Each row below holds a small network's activations on one input, seen along a few directions.
In each table, some parts of the input vary, and every possible input appears once, in random order.
Descriptions start from the smaller parts, as in this example, which fits no table here: ring(5) and (point or ring(11) or (values(2) and line(6))).
Shared parts are said once, and a part with two or three values counts as separate values.

Other details of the inputs shift rows strongly along three fixed directions, in all tables alike. That doesn't count.

A family of inputs:
R1: 3	10	63	-10	7	41	-1	-59	28	50	54
R2: -20	-15	-3	19	23	-19	10	30	-5	2	-3
R3: 3	-17	-51	-46	-16	4	-72	-27	71	-78	11
R4: 3	-15	9	15	7	-36	-2	18	-17	-5	12
R5: 8	6	1	26	11	-31	4	28	-2	1	0
R6: -20	-6	-10	20	24	-17	14	26	-11	-3	8
R7: 9	-20	5	14	10	-33	0	17	-19	-2	12
R8: -3	-1	-79	-95	-17	-15	-59	-30	72	-39	-3
R9: 2	36	60	1	9	44	2	-48	47	54	43
R10: 14	-19	8	11	14	-34	6	16	-17	-7	10
R11: 19	1	-1	21	16	-29	13	25	-1	0	-2
R12: -20	-11	-7	17	21	-13	14	33	-8	-2	7
R13: 19	5	-5	20	14	-24	16	29	-4	-4	7
R14: -9	-15	-9	17	31	-20	19	20	-8	0	-3
R15: -9	13	-14	-8	-47	67	22	-25	-62	-10	-72
R16: 7	6	2	22	6	-23	8	39	-1	-2	8
R17: 14	27	-9	1	-63	55	9	-15	-56	-6	-67
R18: 15	-5	-61	-35	-9	8	-68	-22	87	-64	-11
R19: 2	27	66	0	8	41	-1	-43	54	58	33
R20: -14	-11	-15	19	26	-14	16	24	-12	0	8
R21: -14	8	-12	-2	-47	61	12	-26	-59	0	-78
R22: 14	8	5	-13	-62	51	11	-28	-69	-15	-56
R23: -25	16	58	-3	26	50	6	-60	45	60	34
R24: 2	-16	10	11	1	-28	3	28	-17	-9	20
R25: 2	-20	13	13	3	-33	-1	25	-14	-5	11
R26: -4	7	-25	-35	4	-49	20	24	-21	26	19
Each input here is: values(2) and (point or (values(3) and line(4))).
Change only the values(3) part in R4. List by row number the other rows that result.
> R5, R23
Change only the values(2) part in R7. List by row number the other rows that result.
> R1
Change only the line(4) part in R14. List by row number the other rows that result.
> R2, R21, R23
List by row number the other rows that have the values(2) part in common with R12.
> R1, R3, R6, R9, R13, R15, R16, R17, R20, R22, R24, R26

A family of inputs:
R27: -7	4	14	-14	-8	17	14	-21	-10	20	6
R28: 0	-2	-24	15	-14	3	0	25	-20	-26	-17
R29: 3	16	13	-12	-7	15	10	-13	-2	26	-6
R30: -2	13	22	13	-9	24	2	-10	6	19	-6
R31: 5	-3	-18	13	-8	-7	4	16	-16	-29	-29
R32: -1	18	17	-15	-7	14	11	-14	-5	22	-4
R33: -1	-23	-47	-29	13	-32	-34	5	51	-38	10
R34: -6	0	22	9	-3	28	11	-18	-4	9	3
R35: 3	-4	-29	-12	-12	-7	6	21	-26	-17	-17
R36: -7	-10	-24	-10	-13	-17	4	12	-27	-18	-21
R37: 2	-3	-7	-31	19	-3	-24	-29	72	2	31
R38: 1	11	16	-13	-8	15	8	-13	-2	27	-7
R39: 8	-8	-21	17	-5	-5	-3	15	-18	-22	-32
R40: -8	7	16	-16	-8	20	11	-15	-10	21	5
R41: -7	3	14	-11	-2	11	4	-23	-12	24	-3
R42: -5	-36	-3	47	84	-95	7	66	22	-7	68
R43: 1	15	14	-12	-6	11	15	-20	-5	21	-3
R44: -8	-5	2	-8	18	11	-36	-19	75	-6	32
R45: -9	5	14	-12	-4	14	6	-24	-14	22	1
R46: -3	-3	22	10	-2	23	6	-16	0	15	-7
R47: -10	5	18	-16	-7	13	4	-15	-8	23	-4
R48: -8	-7	-22	-13	-13	-14	0	18	-27	-17	-21
R49: 3	4	-21	18	-14	-5	-3	24	-13	-21	-29
R50: -4	-10	-17	9	-9	1	0	22	-22	-30	-21
R51: 24	14	39	-4	-36	11	-13	-20	-6	12	13
R52: 0	3	-28	-5	-19	-16	-2	22	-18	-9	-25
R53: 2	8	-29	-4	-18	-16	0	22	-18	-10	-25
R54: -5	-3	-26	-6	-18	-15	-4	21	-22	-9	-23
R55: 5	3	-29	-7	-7	-17	3	11	-25	-17	-25
R56: -6	-26	-37	-9	16	-20	-36	5	52	-55	11
R57: -9	1	16	-13	-6	9	8	-21	-9	22	-3
R58: 30	-4	18	-25	1	-4	-46	-40	63	-13	49
R59: 1	12	12	-12	-6	16	16	-20	-8	21	4
R60: 5	-11	-23	13	-8	2	6	17	-21	-29	-20
R61: -1	-11	4	46	46	-85	49	85	-50	31	44
R62: 0	15	14	-15	-6	19	12	-14	-8	22	3
R63: -6	-12	-13	10	-8	-4	-6	21	-20	-26	-29
R64: -4	-10	4	-14	24	12	-34	-20	75	-9	29
R65: -14	-4	4	-10	17	11	-35	-21	71	-12	37
R66: 6	-1	-21	15	-4	-6	0	13	-20	-28	-29
R67: -11	-2	1	-10	17	15	-31	-21	71	-12	42
R68: 3	0	-16	11	-8	-4	1	22	-16	-29	-29
R69: -1	-1	20	12	2	24	2	-19	-4	16	-6
R70: 6	-9	-19	15	-10	-6	2	17	-14	-24	-32
R71: 27	9	43	-9	-30	12	-9	-21	-7	11	11
R72: 5	8	19	12	-3	22	10	-17	4	14	-9
R73: 7	-9	-26	14	-4	3	2	15	-25	-28	-20
R74: 3	14	10	-11	-1	17	12	-23	-12	23	4
R75: -6	-13	57	64	63	-53	47	42	-35	57	48
R76: 4	10	11	-9	-3	13	8	-22	-6	28	-5
R77: -1	10	-27	-6	-18	-17	1	21	-21	-15	-22
R78: 6	14	9	-8	-3	13	9	-22	-6	26	-5
R79: -12	6	24	12	-7	22	-1	-11	-1	14	-3
R80: 1	11	22	7	-1	30	9	-11	-2	10	-1
R81: 10	-15	-45	-3	22	-20	-38	5	56	-49	4
R82: 29	5	40	-6	-29	9	-6	-28	-7	10	12
R83: 2	8	20	10	-1	27	13	-17	-2	9	0
R84: -11	-3	-24	-7	-18	-17	-5	19	-24	-12	-22
R85: -5	-15	-15	13	-9	-7	-2	14	-20	-27	-29
R86: 4	11	21	9	-2	25	6	-11	4	15	-9
R87: -10	2	26	5	-2	26	3	-13	-3	10	-2
R88: 2	7	24	9	-3	25	5	-11	4	16	-10
R89: -5	-21	34	43	87	-60	17	32	38	31	94
R90: -15	12	15	-12	-14	15	4	-15	-9	23	3
R91: 7	-4	-24	15	-3	-1	1	14	-23	-29	-23
R92: 1	-10	-28	-7	-9	-16	-2	12	-27	-11	-26
R93: 0	-8	-43	-5	13	-15	-37	15	56	-52	15
R94: 4	12	11	-10	-7	11	13	-19	-2	25	-5
R95: -2	-9	-23	-11	-12	-14	-1	20	-23	-12	-26
R96: -4	9	46	43	49	-57	56	49	-34	69	60
R97: 6	-5	-34	-8	-8	-9	5	12	-30	-17	-16
R98: 1	7	11	-13	-7	20	17	-20	-9	22	7
R99: -5	6	12	-12	-4	18	10	-24	-14	22	6
R100: -1	-5	-40	-5	12	-20	-39	14	59	-52	9
R101: 1	6	20	6	-2	34	10	-11	-3	11	3
R102: -12	2	-7	-32	11	5	-29	-24	64	-1	44
The inputs of R83 and R91 match in every part but one. If R37 is changed in the same way as R83 into R91, which row does it become?
> R76
The inputs of R70 and R30 match in every part but one. If R57 is changed in the same way as R70 into R30, which row does it become?
> R84
What is each input in this table made of?
> line(4) and (point or (values(2) and ring(9)))
Start at R99 and move only the ring(9) part, one step at a time. The first step leads to R97. Which rows follow, in order?
> R74, R55, R78, R76, R92, R41, R45

A family of inputs:
R103: -3	-9	6	0	-2	-9	2	8	-18	3	-6
R104: -5	-6	3	1	-5	-3	9	10	-20	-4	4
R105: 4	8	2	9	-8	-11	0	10	-14	3	-4
R106: -7	-4	3	3	-4	-6	5	7	-20	-3	2
R107: 0	1	-7	5	5	-8	14	3	-13	5	-11
R108: 2	-9	1	4	1	-10	8	-2	-20	-1	-4
R109: 6	6	2	5	-9	-5	9	15	-13	-2	1
R110: 14	-13	-36	-12	19	-35	-31	6	55	-40	19
R111: 4	-10	-2	4	1	-5	6	2	-22	0	-1
R112: 15	2	-2	9	-3	-7	6	7	-15	3	-4
R113: -6	-10	3	2	-8	-9	3	9	-17	5	-3
R114: -6	1	-10	-19	-46	75	-32	-49	9	-39	-49
R115: -1	3	-9	3	5	0	13	10	-15	4	-4
R116: 4	9	3	8	-8	-8	5	12	-14	-1	-1
R117: -7	-4	2	5	-3	-9	0	5	-21	1	-1
R118: -2	2	36	-9	17	24	1	-34	25	31	42
R119: 2	1	-10	5	6	-3	12	6	-15	7	-7
R120: 5	2	3	6	-12	-11	2	14	-10	7	-6
R121: -5	1	-3	0	2	-6	8	12	-11	9	-12
R122: -11	8	38	16	28	31	4	-27	42	30	27
R123: -2	15	-21	-41	-43	60	-20	-48	9	-22	-53
R124: 8	-13	-32	-16	16	-35	-38	15	56	-36	17
R125: 12	3	5	4	-3	-11	8	9	-12	0	-9
R126: -13	16	30	-5	20	17	0	-30	34	41	32
R127: -8	0	-6	3	-3	-6	8	13	-10	11	-10
R128: 12	5	-1	7	-4	-4	7	11	-15	0	0
R129: 7	-16	-29	9	22	-19	-38	16	61	-50	14
R130: 0	-9	6	0	1	-9	7	4	-19	-2	-6
R131: -10	14	31	-9	18	23	11	-24	34	37	38
R132: -9	7	-6	4	1	-4	11	11	-13	3	-5
What is each input in this table made of?
> values(3) and (point or ring(9))
The inputs of R111 and R112 match in every part but the values(3) part. If R114 is changed in the same way as R111 into R112, which row does it become?
> R129
List by row number the other rows that have the values(3) part in common with R119.
> R107, R115, R121, R122, R123, R126, R127, R131, R132
Change only the values(3) part in R113. List by row number the other rows that result.
> R120, R127
